These are the activations of a small neural network, seen along a few directions. Each row is one input.
In each table, some parts of the input vary, and every possible input appears once, in random order.
Descriptions start from the smaller parts, as in this example, which fits no table here: one of 3 separate values, together with either a single point or one of 11 places around a ring or (one of 5 places around a ring, together with one of 6 places along a line).
Shared parts are said once, and a part with two or three values counts as separate values.
In the rows, zero is written as 128.

Other details of the inputs vary at random and push rows far along two fixed directions, the same in every table; ignore that.

Table:
row 1: [174  42 160 117  77 141 108  59 111 111  34  82 133  99  93]
row 2: [108 181 164  97 158 170 143 111 144 118 135 147 122 137 161]
row 3: [144 177 143  78 172 148 162 108 146 102 160 135 139 140 153]
row 4: [171  57 150 124  68 131  92  49  97  93  45  94 133 105 113]
row 5: [132 170 172  75 152 156 154 143 168 121 136 136 119 152 157]
row 6: [160 175 144  97 147 163 150 169 104 168 101 194  78 129 180]
row 7: [144 171 169 101 171 161 145 141 156 106 159 129 134 117 136]
row 8: [164  78 147 146  64 130 119  99 132 106  64 128 142  98 106]
row 9: [ 95 109 105 175 127 110 108 149 113 139 161 129 122 123 108]
row 10: [104 107 104 179 132 109 103 148 117 144 167 134 135 119 109]
row 11: [ 84 130  90 169 119 111 118 135 112 157 142 133 123 125 114]
row 12: [108 113 102 178 112  96 118 164 131 147 151 146 140 132 115]
row 13: [156 168 152  67 152 141 154 134 160  99 160 138 137 156 157]
row 14: [129 183 171  97 134 151 139 140 163 116 140 160 127 133 154]
row 15: [116 105  97 169 147 102 113 160 123 147 161 116 139 119  97]
row 16: [136 176 171  90 165 156 139 135 153 118 153 130 129 122 138]
row 17: [179  85 147 103  85 148 121  37 115  79  57 119 152  97 123]
row 18: [ 91  84  69 169 126  68 104 146  88 159 153  89 107 155 103]
row 19: [141 173 155  77 142 147 135 129 152  90 155 156 137 154 167]
row 20: [186  92 156 139  80 166 125  57 131 101  59 125 165  74 111]
row 21: [113 122  79 177 141 110 132 153 123 154 148 118 148 118 101]
row 22: [113 101  89 140 140  88 117 138 100 135 169 107 129 152 108]
row 23: [148 176 168  98 150 150 162 156 172 108 144 141 138 128 144]
row 24: [103 123  81 173 137 111 137 153 120 149 143 113 133 120 100]
row 25: [109 108  84 138 119  83 122 154 124 148 143 108 108 161 126]
row 26: [158  48 163 128  69 146  93  55 103 105  37 101 132 101 103]
row 27: [121 179 160  87 170 165 159 118 151 124 136 129 123 137 152]
row 28: [160 165 143  81 153 157 166 183 112 178 102 167  90 115 186]
row 29: [ 95 115  87 147 112  89 103 150 116 138 138 126 109 160 135]
row 30: [157 175 169 102 156 148 158 156 174 113 148 146 154 126 144]
row 31: [173  92 154 106  84 150 117  37 118  88  42 109 135  98 133]
row 32: [104 116  97 150 116  89 126 170 133 158 137 122 121 138 106]
row 33: [ 97 105  93 149 130  94 101 134  92 126 167 123 129 151 120]
row 34: [ 98 119  77 148 139  91 130 128 110 150 142 104 112 144 123]
row 35: [ 96 127  83 160 132 105 130 146 118 161 137 115 125 125 103]
row 36: [120 175 174  86 142 162 136 136 159 113 133 155 118 153 164]
row 37: [ 88 115 107 163 123 106 100 144 110 150 154 129 117 128 110]
row 38: [ 91 125  88 182 121 117 127 141 114 146 149 132 129 121 112]
Each input here is: one of 2 separate values, together with either a single point or (one of 3 separate values, together with one of 6 places along a line).
The inputs of row 32 and row 14 match in every part but the choice among 2 separate values. If row 13 is changed in the same way as row 32 into row 14, which row does it become? -> row 19
Which other rows does row 2 become when the choice among 3 separate values takes its other values? List them by row number. -> row 26, row 36
Which other rows does row 34 become when the place on the line of 6 takes its other values? List them by row number. -> row 3, row 21, row 24, row 27, row 35
Which other rows does row 4 become when the choice among 3 separate values takes its other values? List them by row number. -> row 29, row 31
Which other rows does row 30 become when the choice among 2 separate values takes its other values? List them by row number. -> row 12

Table:
row 39: [164  97 123 127  89 148 143  62 121 111  48 109 130 107 131]
row 40: [ 50 121  83 169 137  66  98 180 146 142 211 109 132 178 101]
row 41: [159  23 109 181  32  99  92 117  94 146  17 116 102 106 103]
row 42: [117 122 144 135 124 142 126  80 144 103 110  83 129 121 114]
row 43: [170  64 163 109  99 130 121  77 145  99  86  80 161 111  76]
row 44: [135 198 169  59 157 149 144 189 162 126 157 170  96 167 184]
row 45: [167  69 123 135  63 120 119  93 129  99  58 122 151 120 119]
row 46: [119 219 159 111 155 165 162 157 167 112 173 193 145 137 171]
row 47: [ 91 151  80 130 151 106 148 145 120 145 151 124 116 161 148]
row 48: [175 174 183  80 143 155 133 111 162  66 153 138 152 129 167]
row 49: [175 165 168  63 163 170 172 123 162 105 123 145 153 131 156]
row 50: [149 105 112 164 126 127 125 128 108 132 134 124 151  89  98]
row 51: [158 153 152  82 121 144 144 120 165  93 122 153 149 147 156]
row 52: [101 139  81 159 181  91 132 188 114 147 212 117 132 148 126]
row 53: [161  78 108 106  86 118 133  66 115 115  50 104 135 121 118]
row 54: [ 60 141 103 145 141  76 108 177 156 135 223 118 133 184 109]
row 55: [162 131 135 121 127 144 133  75 120  96 109 101 127 108 138]
row 56: [178  75 117 104  90 104 114  55 104 100  80  86 137 115 105]
row 57: [ 68  85  80 161 133 103  63  87  41 125 161 127 104 164 128]
row 58: [183 161 191  40 155 166 164 154 147 128 110 150 106 133 157]
row 59: [ 95 147  79 112 144  92 150 141 121 148 157 130 116 170 137]
row 60: [179  62 121 133  94 132 139  98 119 118  55 108 154 104 108]
row 61: [107 142 102 171 138 100 118 156 128 116 190 137 129 140 137]
row 62: [119 126 108 116 157 109 139 203 115 176 141 137  93 150 133]
row 63: [179 110 147  98  98 116 111  98 140  85 129 122 152 130 125]
row 64: [129 126 101 153 123 128 114 101 102 136 125 124 130  89 110]
row 65: [151 166 202  82 171 176 151 114 179  84 146 106 157 125 137]
row 66: [198  54 128 117  96 111 118  84 110 106  88  94 157 102  89]
row 67: [ 99 158 123 162 125 121 116 192 123 181 135 181  99 125 144]
row 68: [152  97 113 142  83 149 128  71 112 137  48 132 138  80 109]
row 69: [142  96 153 116 133 131 126 108 152 108 122  90 156 123  94]
row 70: [135 112 118 173 102 117 102 120 117 117 134 149 147  89 107]
row 71: [155 119 129 150 120 160 145 120 131 145  93 155 153  82 112]
row 72: [156 117 129 144 117 154 151 122 127 137  94 145 155  95 113]
row 73: [196  56 127 123 103 117 116  85 112 103  84  92 158  96  95]
row 74: [117  92 131 169 130 130 126 122 141 123 129  90 145 113  90]
row 75: [154 200 184  70 145 184 156 127 138 142  96 156 101 112 177]
row 76: [142 137 140 122 110 150 126 122 112 173  68 144  99  93 141]
row 77: [167 170 172  59 123 153 154 117 174  88 132 160 149 153 162]
row 78: [113 148 118 152 150 130 139 201 113 194 135 156 104 122 131]
row 79: [117  96  76 200 132 105 112 152  97 163 155 131 142  87  85]
row 80: [ 73 127  65 125 139  66 130 193  94 191 156 127  67 174 134]
row 81: [117  82  86 157 128  93 124 195  94 183 111 118  93 137 116]
row 82: [ 80 122  55 195 156  98 147 192 115 176 175 135 124 148 120]
row 83: [124 197 192  91 158 193 141  88 170 100 136 130 141  98 135]
row 84: [168 200 213  77 128 188 148 144 160 118 101 185 117 116 179]
row 85: [ 67 150 128 179 134 120 109 155 153 130 183 146 142 120 104]
row 86: [117 221 160 117 160 170 156 155 169 119 171 202 143 124 169]
row 87: [ 83 146  96 142 139  91 119 222 121 168 168 151  83 175 154]
row 88: [161 198 170  83 158 179 149  90 139  94 141 138 139 102 155]
row 89: [158 115 119 101 126 114 121  80 115 102 114  97 134 125 127]
row 90: [ 52  82  72 158 120 109  84  95  52 143 139 146 101 174 140]
row 91: [ 40 135  73 168 161  76 116 157 124 148 193  85 114 171 110]
row 92: [138 214 178 103 186 183 159 189 150 176 146 184 109 109 168]
row 93: [ 36 146  76 184 150  96 116 159 120 162 191 107 120 143  95]
row 94: [127 108 111 116 114 110 128 138 100 156  82 111  84 136 145]
row 95: [138  13 112 200  60 114  97  85 108 132  56  78 162  70  38]
row 96: [179 171 179  67 142 150 130 109 166  69 156 141 153 134 162]
row 97: [137 125 170 142 133 171 129 106 156 118 116 122 159  76  93]
row 98: [ 66  83 114 128 112 118  82 113  48 162 124 145  74 161 171]
row 99: [156 118 140 150  96 129 112 106 124  97 123 142 154  95 116]
row 100: [ 73 187  81 146 161 125 153 164 121 164 176 154 118 146 144]
row 101: [ 43  93 115 155 134 120  67  78  76 117 155 115 110 175 115]
row 102: [139 192 221  95 135 186 139 102 189  69 145 148 162 109 141]
row 103: [ 50 155  89 138 173  85 122 153 138 143 202  96 117 177 117]
row 104: [143  74 140 108  88 110 112  52 132 100  77  69 140 126  86]
row 105: [115 129  90 125 153 100 155 170 128 154 166 138 136 158 120]
row 106: [136 177 207 104 140 174 138 104 191  66 147 129 150 127 148]
row 107: [106 107  92 127 103  79 111 199 115 166 142 145  85 170 126]
row 108: [144 121 111 120 132 113 123  95 110 106 124  94 129 126 132]
row 109: [145  65 153 141  71 118  96  80 148  82  82  85 157 117  94]
row 110: [147 201 160 110 200 166 163 152 153 107 199 141 139 126 164]
row 111: [ 98  95  72 132 117  76 120 161  89 179 107 113  76 152 128]
row 112: [175  45 124 160  80 129 121 126  97 161  28 109 107  93 106]
row 113: [159 180 176 100 130 175 160 115 172  84 122 165 144 131 174]
row 114: [ 96 152 103 139 145 117 138 170 110 177 131 129  73 149 160]
The inputs of row 111 and row 89 match in every part but one. If row 98 is changed in the same way as row 111 into row 89, which row does it become? -> row 57
The inputs of row 87 and row 109 match in every part but one. If row 75 is changed in the same way as row 87 into row 109, which row does it become? -> row 93
What do these inputs look like to the network? -> one of 4 places along a line, together with either a single point or (one of 3 separate values, together with one of 6 places along a line)
Which other rows does row 40 become when the choice among 3 separate values takes its other values? List them by row number. -> row 69, row 103
Start at row 97 and move only the place on the line of 4, one step at a time. The first step leads to row 79. Which rows follow, in order? -> row 71, row 92
Which other rows does row 48 become when the choice among 3 separate values takes its other values? List them by row number. -> row 52, row 108
Which other rows does row 87 become when the place on the line of 6 takes its other values? List them by row number. -> row 41, row 44, row 67, row 84, row 107
Which other rows does row 85 become when the place on the line of 4 takes its other values? List them by row number. -> row 67, row 70, row 86

Table:
row 115: [106 115 114 127 127 116 116 136 108 143 126 129 113 141 126]
row 116: [ 76 152 100 172 154 111 117 158 119 146 192 139 131 138 131]
row 117: [128 168 144  95 160 137 145 123 146 111 158 115 128 139 144]
row 118: [171 172 188  74 141 173 156 117 160 102 103 138 127 117 164]
row 119: [153  87 127 151 101 128 126 126 126 127  91 119 135  98 103]
row 120: [ 70  96  53 182 124  59 110 177 116 155 177 121 127 163 100]
row 121: [ 76 168 106 141 157 119 126 162 125 150 177 142 106 148 142]
row 122: [100 158 123 133 153 119 137 160 136 147 162 134 112 153 140]
row 123: [135  31  75 169  73  82 101 124  82 158  65 101 116 118  96]
row 124: [149 120 142 122 121 143 138 110 139 121 103 127 138 122 124]
row 125: [ 83 189 130 117 167 132 136 168 140 145 181 144 112 155 149]
row 126: [157 140 169  84 114 143 133 105 156  90 117 123 137 133 143]
row 127: [169 108 145 116 107 152 142 108 137 116  78 124 141 105 126]
row 128: [ 77 164 116 149 161 118 130 177 132 153 194 141 128 139 127]
row 129: [142  80 101 141 105 111 121  95 116 121 102  92 148 115  95]
row 130: [105 105  99 149 119 114 107 120  93 133 127 127 113 142 125]
row 131: [141  39  68 185  65  86 110 125  90 161  67 113 131 101  78]
row 132: [141 134 157 108 125 154 136 105 140 115 105 134 140 117 129]
row 133: [119 111 114 134 128 114 122 138 112 147 126 123 114 147 129]
row 134: [123 116  97 150 116 101 124 155 115 158 117 132 113 126 121]
row 135: [ 75 172 105 146 160 117 124 154 122 137 184 142 110 154 147]
row 136: [166 102 148  93 119 133 133  78 121 101  96 104 131 121 124]
row 137: [138  89 121 146  96 132 117  91 116 128  89 123 135 106 110]
row 138: [143 103 142 144 103 142 117  98 124 121 102 125 140  95 113]
row 139: [124 162 117 112 154 122 136 168 124 156 153 151 111 144 157]
row 140: [176 136 189  61 119 158 138  92 149  81 107 129 134 135 155]
row 141: [164 142 159 102 142 154 133  99 151  96 127 109 154 110 122]
row 142: [145 171 149 119 148 148 150 158 144 130 150 155 130 115 136]
row 143: [125 190 159 103 170 140 137 157 174 102 190 147 143 148 149]
row 144: [143 131 152  99 126 156 124  99 122 113 102 136 117 123 144]
row 145: [118 100 110 169 120 111 120 143 122 145 132 119 132 123 102]
row 146: [161 141 174 100 121 169 136  71 137  87  96 137 149 105 145]
What do these inputs look like to the network? -> one of 4 places along a line, together with either one of 2 separate values or one of 6 places along a line
The inputs of row 132 and row 128 match in every part but the place on the line of 4. If row 131 is changed in the same way as row 132 into row 128, which row does it become? -> row 142
Which other rows does row 140 become when the choice among 2 separate values takes its other values? List them by row number. -> row 136
Which other rows does row 118 become when the place on the line of 4 takes its other values? List them by row number. -> row 119, row 123, row 127
